These are the activations of a small neural network, seen along a few directions. Each row is one input.
Each table varies a few parts of the input and shows all the possible inputs, shuffled.
A made-up example of a description, with smaller parts first: one of 8 places around a ring, together with either a single point or one of 11 places along a line or (one of 3 separate values, together with one of 4 places along a line).
Shared parts are said once, and a part with two or three values counts as separate values.

Other details of the inputs vary at random and push rows far along two fixed directions, the same in every table; ignore that.

Table:
x1: [104,206,-275,35,-79,-225,-244,474,-33,-89,-283]
x2: [72,167,-336,114,-120,-292,-132,332,145,-24,-200]
x3: [-32,417,-442,155,140,138,-13,-109,-185,97,266]
x4: [110,-351,425,-159,-173,6,8,182,-65,-191,-362]
x5: [-39,286,-330,115,72,102,100,-304,19,91,360]
x6: [-48,-193,233,-88,67,332,243,-434,-154,7,211]
x7: [-69,109,-225,-12,68,-74,-50,27,-30,5,74]
x8: [14,-169,217,-41,34,399,270,-426,-148,11,167]
x9: [31,-391,418,-144,-176,-56,55,153,23,-173,-335]
x10: [25,-441,405,-135,-196,-162,79,68,131,-152,-290]
x11: [26,156,-342,37,-57,-261,-171,379,99,-41,-207]
x12: [112,-387,374,-82,-280,-59,149,49,250,-157,-304]
x13: [10,146,-323,68,-86,-364,-162,326,141,-31,-163]
x14: [-68,-160,543,32,284,384,-109,-362,63,374,298]
x15: [-102,269,-317,74,115,31,68,-319,16,78,401]
x16: [17,41,-172,14,-145,-320,-84,243,257,-78,-159]
x17: [-41,380,-474,166,118,33,10,-187,-82,127,323]
x18: [-36,-154,302,-125,99,334,156,-384,-313,-37,227]
x19: [-7,-139,294,-105,80,367,170,-382,-310,-31,202]
x20: [22,-348,744,-65,124,-56,-86,335,315,198,-303]
x21: [-64,407,-437,133,156,104,-27,-111,-189,96,289]
x22: [-36,151,-281,12,-45,-361,-232,450,50,-79,-211]
Each input here is: either one of 2 separate values or (one of 4 places along a line, together with one of 5 places along a line).
- Which of the alternatives is x22? => one of 4 places along a line, together with one of 5 places along a line

Table:
x23: [-73,305,-203,67,303,287,10,-153,-309,160,305]
x24: [40,-30,47,143,-69,-352,-166,368,116,87,-286]
x25: [63,0,-137,90,-64,-259,-229,528,353,103,-399]
x26: [72,-34,-123,34,-128,-208,-262,416,306,16,-339]
x27: [49,1,-35,-86,-60,-171,-254,456,-49,-127,-319]
x28: [91,118,3,-18,-118,-335,-164,462,263,-106,-243]
x29: [-25,-96,-443,-103,-348,-452,142,296,55,-396,-380]
x30: [55,-25,-80,96,-30,-207,-169,473,340,139,-375]
x31: [29,-25,67,-16,66,-141,-113,492,-13,21,-357]
x32: [32,-579,819,-248,-23,454,247,-304,-241,-122,-99]
x33: [-31,420,-153,142,266,120,124,-134,10,220,368]
x34: [-68,269,-167,40,275,315,10,-203,-325,127,318]
x35: [61,24,-89,-100,-94,-224,-310,504,-37,-160,-345]
x36: [47,-33,25,113,-118,-353,-213,340,99,24,-269]
x37: [-175,253,-383,8,195,-13,-59,-191,-56,85,369]
x38: [103,-444,783,-250,-167,281,241,-369,31,-208,21]
x39: [-93,-76,-60,-23,52,-382,-82,430,238,47,-263]
x40: [80,-586,649,-175,-162,381,145,-355,96,-62,-105]
x41: [95,-97,-69,-45,-191,-137,-272,265,251,-66,-280]
x42: [-171,224,-348,-22,181,38,-45,-279,-87,62,410]
x43: [-92,-594,651,-213,-5,129,270,-228,64,-46,-83]
x44: [-43,289,-244,185,111,50,-99,-281,-185,160,362]
x45: [46,-6,-8,136,-104,-403,-225,422,128,50,-311]
x46: [-72,332,-236,89,318,234,0,-73,-279,187,262]
x47: [-27,265,-337,116,133,244,-92,-253,11,187,316]
x48: [-100,-676,794,-223,38,259,385,-381,22,-7,-17]
x49: [46,-559,766,-68,-139,190,183,-348,-82,-32,-72]
x50: [-24,354,-92,81,198,201,112,-278,-43,124,435]
x51: [-28,418,-163,128,241,121,101,-148,2,187,378]
x52: [-92,-622,686,-236,-20,182,282,-311,34,-72,-39]
x53: [66,-32,-112,52,-105,-206,-239,431,315,45,-347]
x54: [117,-8,-386,-85,-345,-259,73,439,-186,-404,-466]
x55: [-39,297,-261,-29,180,280,-103,-235,-355,19,344]
x56: [-88,-623,675,-254,-45,181,260,-328,25,-102,-31]
x57: [51,360,-469,58,-104,136,405,-380,-207,-223,316]
x58: [155,-76,-447,22,-402,-252,74,311,144,-303,-448]
x59: [-25,416,-174,114,216,122,78,-163,-6,155,387]
x60: [-4,351,-126,25,127,197,45,-328,-69,36,457]
x61: [73,-29,-31,37,-207,-353,-302,261,58,-86,-227]
x62: [49,-587,711,-105,-59,414,254,-327,118,59,-113]
x63: [41,-3,13,164,-53,-404,-177,449,144,114,-329]
x64: [-8,412,-206,63,144,120,10,-211,-32,64,412]
x65: [-162,223,-360,-44,158,35,-67,-298,-96,35,416]
x66: [-38,279,-237,162,95,76,-103,-336,-207,136,391]
x67: [16,232,-508,180,-136,67,295,-447,-360,-127,273]
- The inputs of x42 and x66 match in every part but one. If x39 is changed in the same way as x42 into x66, which row does it become? => x63
- The inputs of x35 and x60 match in every part but one. If x54 is changed in the same way as x35 into x60, which row does it become? => x57
- What is each input in this table made of? => one of 5 separate values, together with either a single point or one of 8 places along a line
- Change only the choice among 5 separate values in x46. List by row number the other rows that result. => x24, x25, x48, x51
- Change only the place on the line of 8 in x26. List by row number the other rows that result. => x25, x30, x40, x41, x47, x53, x62

Table:
x68: [75,-29,-120,100,-220,-238,131,33,451,-53,-84]
x69: [102,-173,144,-60,-158,13,-91,119,4,-109,-229]
x70: [105,-178,151,-21,-173,-15,-85,100,10,-84,-230]
x71: [102,-168,137,-45,-162,-2,-94,119,7,-100,-230]
x72: [-58,-192,238,-53,-20,-126,-55,144,91,-15,-158]
x73: [-8,-199,105,-103,-185,-210,88,56,47,-198,-144]
x74: [46,-46,46,-37,-83,235,269,-317,-184,-140,104]
x75: [1,548,-655,227,116,15,-216,-49,-149,151,293]
x76: [87,-187,91,-21,-151,-44,90,118,-4,-105,-270]
x77: [-8,-216,173,-105,-100,-132,-135,85,68,-83,-144]
x78: [41,10,12,55,-51,-51,-77,243,26,3,-199]
x79: [22,296,-379,114,-15,73,125,-195,-176,-44,202]
x80: [-11,-162,329,-43,65,-134,-113,177,108,72,-138]
x81: [-66,-63,304,-50,220,186,27,-205,-63,144,204]
x82: [-4,598,-499,232,284,53,-195,82,-119,277,296]
x83: [-64,-96,77,-96,-30,102,229,-336,-123,-115,203]
x84: [36,135,-344,167,-84,-276,2,155,459,104,-59]
x85: [28,-86,64,-28,10,276,229,-272,-176,-30,81]
x86: [-6,-229,188,-67,-112,-159,-127,59,75,-59,-139]
x87: [-5,-42,173,-13,77,335,126,-199,-146,37,107]
x88: [-30,298,-249,136,145,174,-17,-79,-140,132,205]
x89: [38,15,5,15,-36,-23,-82,261,20,-22,-199]
x90: [-110,215,-339,11,154,19,35,-151,-116,53,271]
x91: [0,-50,184,53,54,290,136,-231,-136,78,107]
x92: [26,-83,60,-55,19,294,225,-260,-180,-46,81]
x93: [-81,-131,90,-85,68,138,183,-292,-113,-11,173]
x94: [98,-111,287,-24,5,29,-70,239,36,37,-219]
x95: [-36,151,-333,23,-105,-359,-63,193,51,-117,-43]
x96: [-80,-144,103,-61,60,122,191,-312,-109,5,177]
x97: [-86,156,-197,72,59,-273,-206,279,95,66,-57]
x98: [-54,111,-313,31,-6,-316,-105,231,60,-13,-73]
x99: [95,-103,275,-49,14,42,-78,257,33,21,-220]
x100: [-59,-184,230,-92,-9,-94,-59,164,83,-39,-161]
x101: [-19,534,-710,197,146,9,-41,-22,-167,112,251]
x102: [-1,260,-367,68,96,152,78,-127,-177,33,178]
x103: [-30,-58,181,124,37,187,193,-341,329,224,205]
x104: [-95,290,-133,35,310,73,-126,-52,-68,199,301]
x105: [75,205,-365,68,-157,-212,-24,222,-13,-151,-151]
x106: [-88,170,-209,7,79,-219,-213,312,81,25,-62]
x107: [-63,-99,80,-82,-34,91,230,-343,-121,-107,205]
x108: [-58,-182,226,-78,-13,-110,-61,163,87,-31,-161]
x109: [81,-209,164,65,-194,-119,-18,-21,475,63,-129]
x110: [-66,-65,306,-37,216,176,28,-212,-60,152,206]
x111: [102,-143,68,-57,-235,-67,125,85,-16,-231,-248]
x112: [-62,-128,161,-60,42,152,14,-333,-95,23,208]
x113: [29,-81,56,-12,6,261,226,-272,-172,-21,81]
x114: [45,-23,275,22,144,310,77,-172,-126,142,128]
x115: [75,174,-287,77,-85,-143,-239,249,9,-21,-132]
x116: [72,179,-295,37,-71,-115,-245,267,3,-45,-132]
x117: [-87,162,-202,46,67,-252,-209,292,89,49,-59]
x118: [-82,-132,94,-113,75,165,185,-285,-119,-28,171]
x119: [98,-137,61,-97,-220,-39,119,103,-22,-254,-249]
x120: [-55,118,-318,4,1,-295,-108,243,54,-29,-76]
x121: [43,-20,270,-5,154,328,73,-159,-129,126,128]
x122: [11,-29,286,110,112,192,141,-306,337,313,219]
x123: [-11,-181,88,-154,-169,-171,78,87,37,-230,-151]
x124: [100,-139,63,-84,-225,-48,121,97,-20,-246,-249]
x125: [-66,-60,301,-62,224,197,25,-198,-65,136,203]
x126: [-22,-57,-21,-82,-56,-165,-201,154,61,-67,-99]
x127: [-7,-227,185,-80,-108,-149,-128,66,72,-67,-141]
x128: [-37,137,-264,-6,-12,-254,-286,229,65,-19,-44]
x129: [-11,-159,327,-56,69,-123,-114,183,105,63,-139]
x130: [-15,108,-12,62,105,259,65,-153,-143,85,152]
x131: [-10,-189,98,-143,-173,-177,84,75,38,-222,-148]
x132: [19,317,-147,157,216,160,-67,-47,-121,229,225]
- What is each input in this table made of? => one of 5 places along a line, together with either a single point or (one of 2 separate values, together with one of 6 places along a line)
- The inputs of x119 and x116 match in every part but the place on the line of 5. If x107 is changed in the same way as x119 into x116, which row does it become? => x112
- The inputs of x91 and x75 match in every part but the place on the line of 5. If x78 is changed in the same way as x91 into x75, which row does it become? => x70
- A walk changes only the place on the line of 6. It starts at x97 and steps to x72. List the rest of the walk in order. => x117, x108, x100, x106
- Change only the choice among 2 separate values in x85. List by row number the other rows that result. => x93
- A walk changes only the place on the line of 5. It starts at x68 and steps to x84. List the rest of the walk in order. => x109, x103, x122
